These are the activations of a small neural network, seen along a few directions. Each row is one input.
In each table, some parts of the input vary, and every possible input appears once, in random order.
A made-up example of a description, with smaller parts first: line(4) and (point or ring(9) or (values(2) and ring(8))).
Shared parts are said once, and a part with two or three values counts as separate values.
In the rows, zero is written as 128.

Other details of the inputs vary at random and push rows far along two fixed directions, the same in every table; ignore that.

Rows:
row 1: [ 79 115 154  43  65 125  93 186 189 138 127 133 107 114 162  98 147]
row 2: [139 104 156 186 193 144  87  76 110 108  82 163 157 168  96 217  72]
row 3: [ 54 174 145 101  61 114  95 141 206 106 153 151 120 115 155 120 147]
row 4: [130 148 143 118 109 108 152 153 123 174 161  85 120 120 147  62 135]
row 5: [146 140 101 111 135 128 167 156 109 125 149 117  99 102 121 104 166]
row 6: [131 109 108 141 194 143 120 159  92 143 120 133  85 107 109 122  94]
row 7: [143 105 151 151 105 129  98  42 122 111 102 157 196 154 126 172  94]
row 8: [157 136 140 166 130 135 128  69 131  89  96 164 179 178 113 212 130]
row 9: [128 118 148 177 173 141  99  94 137  97  86 157 153 182 112 215 118]
row 10: [166 164  58 206 183 129 209 134  69 161 151  68  90 134 101  90 127]
row 11: [160 132  63 194 163 123 179 107  54 183 156  57 111 109 113  51  91]
row 12: [111 123 127 163 124 112 124  78 119 131 125 143 141 122 126 123 100]
row 13: [164 150  48 207 189 144 193 128  64 158 160  63  91 127 106  80 119]
row 14: [131 124 109  98 128 139 131 150 103 133 163 116 100  75 122  81 136]
row 15: [ 97 127 130  69 113 142 113 201 180 119 122 130  95 122 148 119 165]
row 16: [103 162  90 155 178 110 167 174 121 133 132 126  72 122 122 118 145]
row 17: [164  98 168 108 113 150  80  86 132  92 109 155 189 148 117 183 114]
row 18: [133 166 159 113 110 136 138 171 177 126 141 104 128 171 147 132 172]
row 19: [ 88 149 143  53  84 127 121 214 201 114 120 138  95 132 155 131 182]
row 20: [128 110 119  84 115 112 150 163 100 163 140 115 103  82 131  72 133]
row 21: [105 124 100 177 167 107 144 105  94 151 138 122 106 104 121  98  95]
row 22: [151  74 183  88 127 139  93 129 131 135  70 152 160 162 122 183 101]
row 23: [123 145 106 149 103  99 158  84  99 146 147 134 140 100 131  95 113]
row 24: [160 130 153 133 111 138 124  84 142  85 102 155 179 169 124 204 145]
row 25: [160  99  74 134 206 148 160 162  44 160 151 105  81  63  93  73 106]
row 26: [ 72 144 157  97  89  89 109 153 178 139 123 144 111 130 155 125 128]
row 27: [177  78 180 102 116 131 101  80 105 127  91 146 184 144 114 170 108]
row 28: [116 127 138 100  59 117 115  92 146 121 145 132 165 112 154 112 134]
row 29: [125 158 112 143  93 104 159 128 126 171 150  79 124 126 138  73 119]
row 30: [121 116 117  86  93 121 132 135 116 146 159 110 114  78 141  60 142]
row 31: [107 124 125 111 129 102 133 164 124 161 130 130  90 101 136  93 117]
row 32: [141 139  78 153 122  98 190  98  56 160 165 106 116  70 127  55 118]
row 33: [ 67 173 139  95  46 119  99 125 198 102 162 153 133 113 160 117 148]
row 34: [103 159 115 132  89 130 125 110 165  96 147 146 138 132 145 138 156]
row 35: [142 129 136 188 188 126 131  97 122 103  84 155 146 180 104 212 120]
row 36: [ 61 135 145  96  93 104 101 153 184 137 132 134 107 119 159 106 129]
row 37: [159  60 171 136 163 145  77  96 116 126  64 156 164 172 112 196  75]
row 38: [161 115 129 156 160 135 148 121  81 171 151  78 132 131 126  75 105]
row 39: [129 138 122 100  90 136 126 130 149  97 145 126 138 122 141 121 167]
row 40: [ 82 145 106 133 160 119 124 167 134 139 145 131  77 101 129 105 114]
row 41: [154 134 125 149 172 152 143 151  95 159 167  84 113 123 119  86 112]
row 42: [115 138 140 157 128 138 107  96 159  89 110 156 152 163 124 186 135]
row 43: [140 115 152 169 136 113 125  59 110 128  94 155 168 148 112 171  88]
row 44: [162 105  65 145 205 148 176 164  53 145 144 103  77  86 100  87 136]
row 45: [107 110 145  69 122 146  94 186 160 128 116 138 106 119 134 131 128]
row 46: [ 94 110 161  44  60 124  92 165 183 132 135 132 129 109 158 100 154]
row 47: [165  98  97 139 137 124 151  88  59 140 142 109 147  89 116  77 107]
row 48: [ 96 155 135  89  57 129 104 125 170 102 162 140 140 101 154 114 148]
row 49: [110 136 139  74  80 137 110 156 175 101 147 129 120 118 149 119 181]
row 50: [173  82 142 163 211 161 100 119 105 109  66 152 141 175  97 209 100]
row 51: [131 128 139  79 116 135 132 179 157 114 118 134 116 132 132 144 171]
row 52: [125 111 160 145 169 143  85 123 156  98  78 158 148 184 117 216 118]
row 53: [161 138 103 167 181 153 164 147  96 146 155  80 109 141 123  95 137]
row 54: [172 113  99 169 158 150 147  79  82 102 126 131 152 132 112 155 124]
row 55: [166 132 101 139 144 129 168 120  88 115 133 122 132 119 111 125 149]
row 56: [ 55 161 165  99  59  85 107 137 201 128 134 147 123 126 163 125 141]
row 57: [123 139 125  93  72  97 144 125 122 141 155 120 134  86 142  72 143]
row 58: [181  94 147 163 210 150 119 121 102 110  57 156 141 186  93 222 108]
row 59: [152 131 167 145 113 158  82  99 163 119 107 116 177 193 121 186  98]
row 60: [ 80 184 129 128  83 105 137 141 192  99 137 150 119 142 144 145 172]
Description of these inputs: line(5) and (values(2) or ring(10)).
The inputs of row 26 and row 52 match in every part but the line(5) part. If row 4 is changed in the same way as row 26 into row 52, which row does it become? -> row 53
The inputs of row 39 and row 47 match in every part but the line(5) part. If row 13 is changed in the same way as row 39 into row 47, which row does it become? -> row 11
Which other rows does row 10 become when the values(2) part takes its other values? List them by row number. -> row 18
Which other rows does row 44 become when the line(5) part takes its other values? List them by row number. -> row 20, row 25, row 46, row 51
Which other rows agree with row 48 in the line(5) part? List them by row number. -> row 2, row 3, row 6, row 14, row 17, row 25, row 33, row 40, row 41, row 45, row 59

Rows:
row 61: [165  79 127 138 188 142 125 115  73 131 104 138 135 121 100 154  95]
row 62: [ 88 142 150  74  64 119 113 162 182 139 138 116 125 125 155 104 149]
row 63: [113 154  71 171 166 119 166 132  86 144 163 110  82  89 120  80 119]
row 64: [119 148  82 163 151 130 164 135 102 141 157 103  99 104 125  82 127]
row 65: [147 133  91 166 154 123 161 104  94 127 133 121 124 128 118 126 126]
row 66: [ 72 186 126  83  51 109 129 174 190 130 190 111 101  95 167  61 171]
row 67: [180 100 127 150 198 151 138 122  77 127 110 127 132 135  97 153 115]
row 68: [142 101 180 109 126 155  75 124 177  86  74 159 171 194 122 222 133]
row 69: [133 152 100 141 124 115 169 125 101 140 162 113 114 101 129  86 144]
row 70: [127 110 163  75  93 145  90 148 172 111 110 143 138 145 143 153 144]
row 71: [145 113 113 147 139 115 144  96  82 134 126 132 139 106 116 112 109]
row 72: [ 92 151 140 104  90 117 120 164 188 126 133 123 113 143 156 122 154]
row 73: [189  97 152 166 186 143 126  96  81 133  92 127 161 168  99 177  93]
row 74: [ 57 190 113  96  55  96 141 164 191 119 169 132  92  97 165  83 173]
row 75: [130 105 184 112 132 149  74 121 179  91  75 171 162 184 121 226 128]
row 76: [123 125  87 151 153 118 157 123  75 154 160 106 102  75 119  63 108]
row 77: [137 113 166 105  78 131  96  90 159 108 102 144 183 158 133 174 131]
row 78: [146 116 121 174 185 132 136 115  91 141 103 132 121 146 108 154 104]
row 79: [132 117 107 137 155 116 150 135  86 161 136 118 104 100 122  85 106]
row 80: [123 126 160  99  71 136  86 114 173 115 123 134 161 146 145 143 130]
The inputs of row 77 and row 69 match in every part but one. If row 70 is changed in the same way as row 77 into row 69, which row does it become? -> row 67
What is each input in this table made of? -> line(4) and line(5)
Start at row 71 and move only the line(4) part, one step at a time. The first step leads to row 76. Which rows follow, in order? -> row 79, row 61
Start at row 78 and move only the line(5) part, one step at a time. The first step leads to row 72. Which rows follow, in order? -> row 73, row 62, row 79
Which other rows does row 74 become when the line(4) part takes its other values? List them by row number. -> row 63, row 75, row 78
